Each row below holds a small network's activations on one record, seen along a few directions.
Each row is followed by the record's values for the fields DIMIP, KIP, MIVOD, RIZI, ZEF, MUVO.
A field that a record lacks is left out.
Other fields move the rows too, some of them a lot.
(in the rows, 500 means zero)
Strong random noise was added to every row along 2 fixed directions; ignore it. To show where, here is one row again and again, with new noise each time:
[600 510 631 524 579 421 511 582 275 319 419 588 469 483 481 574]
[610 581 623 525 453 347 471 507 422 424 345 636 384 468 518 458]
[449 639 583 635 793 490 619 682 113 356 534 503 674 462 430 529]
[550 550 615 560 651 445 547 616 219 329 458 559 537 476 463 562]

[491 593 434 519 379 503 454 457 648 603 575 550 445 501 572 414] : DIMIP: kudob / MIVOD: tepam / RIZI: pup / ZEF: zabi / MUVO: bigo
[675 506 603 438 332 305 416 493 575 483 243 619 271 489 552 439] : DIMIP: vodo / MIVOD: neto
[629 485 545 486 278 360 406 511 742 547 485 597 281 493 604 477] : DIMIP: rik / KIP: vuv / MIVOD: neto
[510 424 409 449 244 524 391 373 798 565 636 541 337 541 626 551] : DIMIP: kudob / MIVOD: maz / RIZI: lanad / ZEF: tugug / MUVO: kufi
[590 485 500 448 308 411 425 492 702 594 416 557 355 508 544 437] : DIMIP: kudob / MIVOD: maz
[563 587 543 548 334 349 465 453 634 546 439 599 353 443 569 409] : DIMIP: rik / KIP: bov / MIVOD: neto / RIZI: godu / ZEF: vasa / MUVO: fusu
[363 854 412 739 563 435 568 607 520 683 646 544 588 391 558 252] : DIMIP: rik / KIP: vuv / MIVOD: dab / RIZI: pup / ZEF: zabi / MUVO: bigo
[543 663 552 622 420 356 470 521 573 548 484 591 436 462 545 400] : DIMIP: rik / KIP: vuv / MIVOD: neto / RIZI: lanad / ZEF: vako / MUVO: kufi
[605 423 567 503 521 473 488 556 408 361 473 550 442 452 473 584] : DIMIP: rik / KIP: bov / MIVOD: maz / RIZI: timi / ZEF: vako / MUVO: fusu
[463 505 589 571 759 514 627 692 132 295 585 508 626 448 459 618] : DIMIP: vodo / MIVOD: neto / RIZI: godu / ZEF: vasa / MUVO: fusu
[366 692 411 575 596 502 535 424 534 713 383 427 646 475 425 270] : DIMIP: rik / KIP: bov / MIVOD: tepam / RIZI: tonus / ZEF: vako / MUVO: bigo
[361 900 497 717 477 315 575 532 578 739 507 582 529 374 566 161] : DIMIP: rik / KIP: fizos / MIVOD: neto / RIZI: godu / ZEF: vasa / MUVO: fusu
[419 694 521 634 526 412 567 556 490 576 573 553 529 418 542 369] : DIMIP: rik / KIP: fizos / MIVOD: neto / RIZI: godu / ZEF: vasa / MUVO: fusu
[556 490 512 508 552 438 499 613 465 489 416 491 484 472 484 489] : DIMIP: rik / KIP: bov / MIVOD: maz
[482 393 509 537 685 627 583 740 300 331 830 415 641 550 498 754] : DIMIP: kudob / MIVOD: neto
[388 546 437 465 610 571 567 370 443 596 362 376 645 540 423 412] : DIMIP: vodo / MIVOD: tepam / RIZI: raro / ZEF: vasa / MUVO: zaz
[558 442 518 493 431 516 477 519 531 449 602 535 450 494 515 563] : DIMIP: kudob / MIVOD: maz / RIZI: timi / ZEF: vako / MUVO: fusu
[515 611 494 559 563 410 528 628 445 559 375 491 530 463 467 389] : DIMIP: rik / KIP: bov / MIVOD: maz
[444 289 452 438 604 687 553 522 421 395 730 388 600 522 465 705] : DIMIP: kudob / MIVOD: dab / RIZI: pup / ZEF: vasa / MUVO: bigo
[577 374 526 347 428 493 413 325 556 494 254 517 414 537 452 508] : DIMIP: vodo / MIVOD: tepam / RIZI: tonus / ZEF: vako / MUVO: bigo
[461 674 431 551 286 353 463 350 814 788 371 538 403 426 551 204] : DIMIP: rik / KIP: vuv / MIVOD: dab / RIZI: pup / ZEF: vasa / MUVO: bigo
[726 307 666 456 496 433 494 643 287 178 466 587 403 490 514 744] : DIMIP: rik / KIP: fizos / MIVOD: neto / RIZI: godu / ZEF: vasa / MUVO: fusu
[653 286 514 379 406 531 390 415 543 354 436 553 326 512 530 658] : DIMIP: vodo / MIVOD: tepam / RIZI: raro / ZEF: zabi / MUVO: zaz
[331 672 381 616 615 536 552 534 439 592 569 433 639 485 508 425] : DIMIP: vodo / MIVOD: maz / RIZI: lanad / ZEF: tugug / MUVO: kufi
[539 529 575 503 564 427 521 623 361 430 423 535 485 494 496 508] : DIMIP: vodo / MIVOD: neto
[730 287 564 410 341 453 390 534 494 253 468 598 298 534 575 747] : DIMIP: rik / KIP: bov / MIVOD: neto / RIZI: lanad / ZEF: tugug / MUVO: kufi
[523 524 601 557 693 468 604 647 166 306 500 520 564 441 464 592] : DIMIP: vodo / MIVOD: neto / RIZI: godu / ZEF: vasa / MUVO: fusu
[321 796 449 689 601 447 589 613 491 684 572 449 654 445 492 270] : DIMIP: rik / KIP: vuv / MIVOD: neto / RIZI: timi / MUVO: fusu
[578 526 541 516 419 409 456 470 564 500 424 591 383 432 514 440] : DIMIP: rik / KIP: bov / MIVOD: maz / RIZI: timi / ZEF: vako / MUVO: fusu
[531 324 484 399 388 555 466 415 620 479 557 489 418 507 521 590] : DIMIP: kudob / MIVOD: dab / RIZI: pup / ZEF: vasa / MUVO: bigo
[473 547 488 527 423 469 488 544 635 577 633 524 437 503 567 477] : DIMIP: kudob / MIVOD: neto
[436 604 490 517 570 455 566 473 411 571 347 479 556 434 447 357] : DIMIP: vodo / MIVOD: dab / RIZI: pup / ZEF: vasa / MUVO: bigo
[445 400 437 454 482 620 482 486 641 557 724 419 518 579 536 598] : DIMIP: kudob / MIVOD: maz
[383 664 444 619 685 478 587 656 417 611 529 429 641 443 461 371] : DIMIP: rik / KIP: bov / MIVOD: maz
[460 802 532 681 482 337 514 523 539 628 449 581 494 427 527 281] : DIMIP: rik / KIP: bov / MIVOD: neto / RIZI: lanad / ZEF: vako / MUVO: kufi
[250 638 298 540 531 610 522 348 658 757 570 379 631 519 514 350] : DIMIP: vodo / MIVOD: tepam / RIZI: tonus / ZEF: tugug / MUVO: bigo
[611 483 611 506 668 434 542 620 178 302 336 560 514 427 419 544] : DIMIP: vodo / MIVOD: maz / RIZI: timi / ZEF: vako / MUVO: fusu
[548 335 495 475 616 623 508 600 355 316 651 499 536 513 501 710] : DIMIP: rik / KIP: fizos / MIVOD: tepam / RIZI: raro / ZEF: zabi / MUVO: zaz
[367 710 457 658 506 493 583 554 542 623 737 485 596 462 553 391] : DIMIP: kudob / MIVOD: neto / RIZI: godu / ZEF: vasa / MUVO: fusu
[459 455 494 528 478 558 525 510 533 463 762 488 502 502 554 602] : DIMIP: kudob / MIVOD: neto / RIZI: godu / ZEF: vasa / MUVO: fusu
[350 474 410 511 681 675 581 592 377 518 615 311 739 567 399 545] : DIMIP: kudob / MIVOD: dab / RIZI: tonus / MUVO: bigo
[330 750 491 653 709 477 614 585 342 590 541 518 644 385 450 316] : DIMIP: vodo / MIVOD: maz / RIZI: timi / ZEF: vako / MUVO: fusu
[343 537 440 630 877 637 659 786 222 458 769 346 795 474 420 583] : DIMIP: rik / KIP: vuv / MIVOD: maz
[501 581 457 538 412 467 459 469 637 592 527 578 425 464 571 402] : DIMIP: rik / KIP: fizos / MIVOD: tepam / RIZI: pup / ZEF: zabi / MUVO: bigo
[456 616 382 541 288 505 440 385 823 715 659 554 413 494 617 364] : DIMIP: kudob / MIVOD: tepam / RIZI: raro / ZEF: zabi / MUVO: zaz
[615 200 473 385 474 690 434 513 471 275 708 456 476 617 518 835] : DIMIP: kudob / MIVOD: dab / RIZI: raro / ZEF: zabi / MUVO: zaz

Which values does each new row have?
[465 509 456 481 524 531 488 408 550 587 400 453 548 506 440 430] : DIMIP: rik / KIP: bov / MIVOD: tepam / RIZI: tonus / ZEF: vako / MUVO: bigo
[640 576 586 557 323 317 414 485 624 499 412 636 334 473 568 445] : DIMIP: rik / KIP: vuv / MIVOD: neto / RIZI: lanad / ZEF: vako / MUVO: kufi
[608 184 547 387 749 680 530 591 154 185 451 378 653 576 341 829] : DIMIP: rik / KIP: bov / MIVOD: tepam / RIZI: tonus / ZEF: vako / MUVO: bigo
[458 789 488 597 319 347 478 426 720 747 466 622 406 414 568 191] : DIMIP: kudob / MIVOD: maz / RIZI: timi / ZEF: vako / MUVO: fusu
[635 488 591 453 338 341 418 535 611 472 384 653 266 477 585 491] : DIMIP: vodo / MIVOD: neto
[300 840 420 579 570 438 556 372 549 822 305 489 627 445 439 114] : DIMIP: vodo / MIVOD: tepam / RIZI: tonus / ZEF: vako / MUVO: bigo
[485 640 506 602 474 424 507 523 562 582 537 561 480 418 518 370] : DIMIP: rik / KIP: vuv / MIVOD: maz / RIZI: timi / ZEF: vako / MUVO: fusu
[380 501 448 451 526 569 537 347 564 614 444 412 577 535 473 440] : DIMIP: vodo / MIVOD: tepam / RIZI: raro / ZEF: vasa / MUVO: zaz
[577 510 554 513 577 426 532 677 371 443 401 530 506 476 475 497] : DIMIP: rik / KIP: fizos / MIVOD: maz
[466 680 534 629 593 396 565 689 430 545 537 532 545 448 530 406] : DIMIP: rik / KIP: fizos / MIVOD: neto
[809 154 635 279 253 436 360 511 596 280 389 602 206 560 552 747] : DIMIP: kudob / MIVOD: neto
[480 681 523 567 634 366 546 623 360 568 315 512 544 427 463 321] : DIMIP: vodo / MIVOD: maz
[483 634 524 551 480 382 506 574 541 581 444 573 433 454 543 381] : DIMIP: vodo / MIVOD: neto
[390 803 501 690 644 406 593 611 390 621 476 540 621 381 466 257] : DIMIP: rik / KIP: fizos / MIVOD: maz / RIZI: timi / ZEF: vako / MUVO: fusu
[540 491 560 521 455 470 524 564 457 412 620 554 463 487 550 571] : DIMIP: kudob / MIVOD: neto / RIZI: godu / ZEF: vasa / MUVO: fusu
[435 565 375 507 322 544 434 365 795 688 642 523 418 506 591 397] : DIMIP: kudob / MIVOD: tepam / RIZI: raro / ZEF: zabi / MUVO: zaz
[359 718 511 700 719 468 648 681 282 507 656 482 686 412 489 421] : DIMIP: rik / KIP: fizos / MIVOD: neto / RIZI: godu / ZEF: vasa / MUVO: fusu
[517 288 515 474 587 622 524 664 414 322 825 447 528 556 527 801] : DIMIP: kudob / MIVOD: neto
[716 415 608 354 245 302 378 449 651 488 192 664 184 477 563 450] : DIMIP: vodo / MIVOD: maz
[382 608 364 574 487 584 484 419 668 668 643 434 578 547 538 416] : DIMIP: rik / KIP: vuv / MIVOD: tepam / RIZI: raro / ZEF: zabi / MUVO: zaz
[466 559 458 525 546 503 506 459 527 605 392 451 588 501 438 392] : DIMIP: rik / KIP: vuv / MIVOD: tepam / RIZI: tonus / ZEF: vako / MUVO: bigo
[452 619 587 582 638 441 598 617 280 421 531 557 558 437 504 478] : DIMIP: vodo / MIVOD: neto / RIZI: godu / ZEF: vasa / MUVO: fusu
[590 612 560 559 317 303 454 459 638 553 378 615 335 430 575 374] : DIMIP: rik / KIP: bov / MIVOD: neto / RIZI: godu / ZEF: vasa / MUVO: fusu
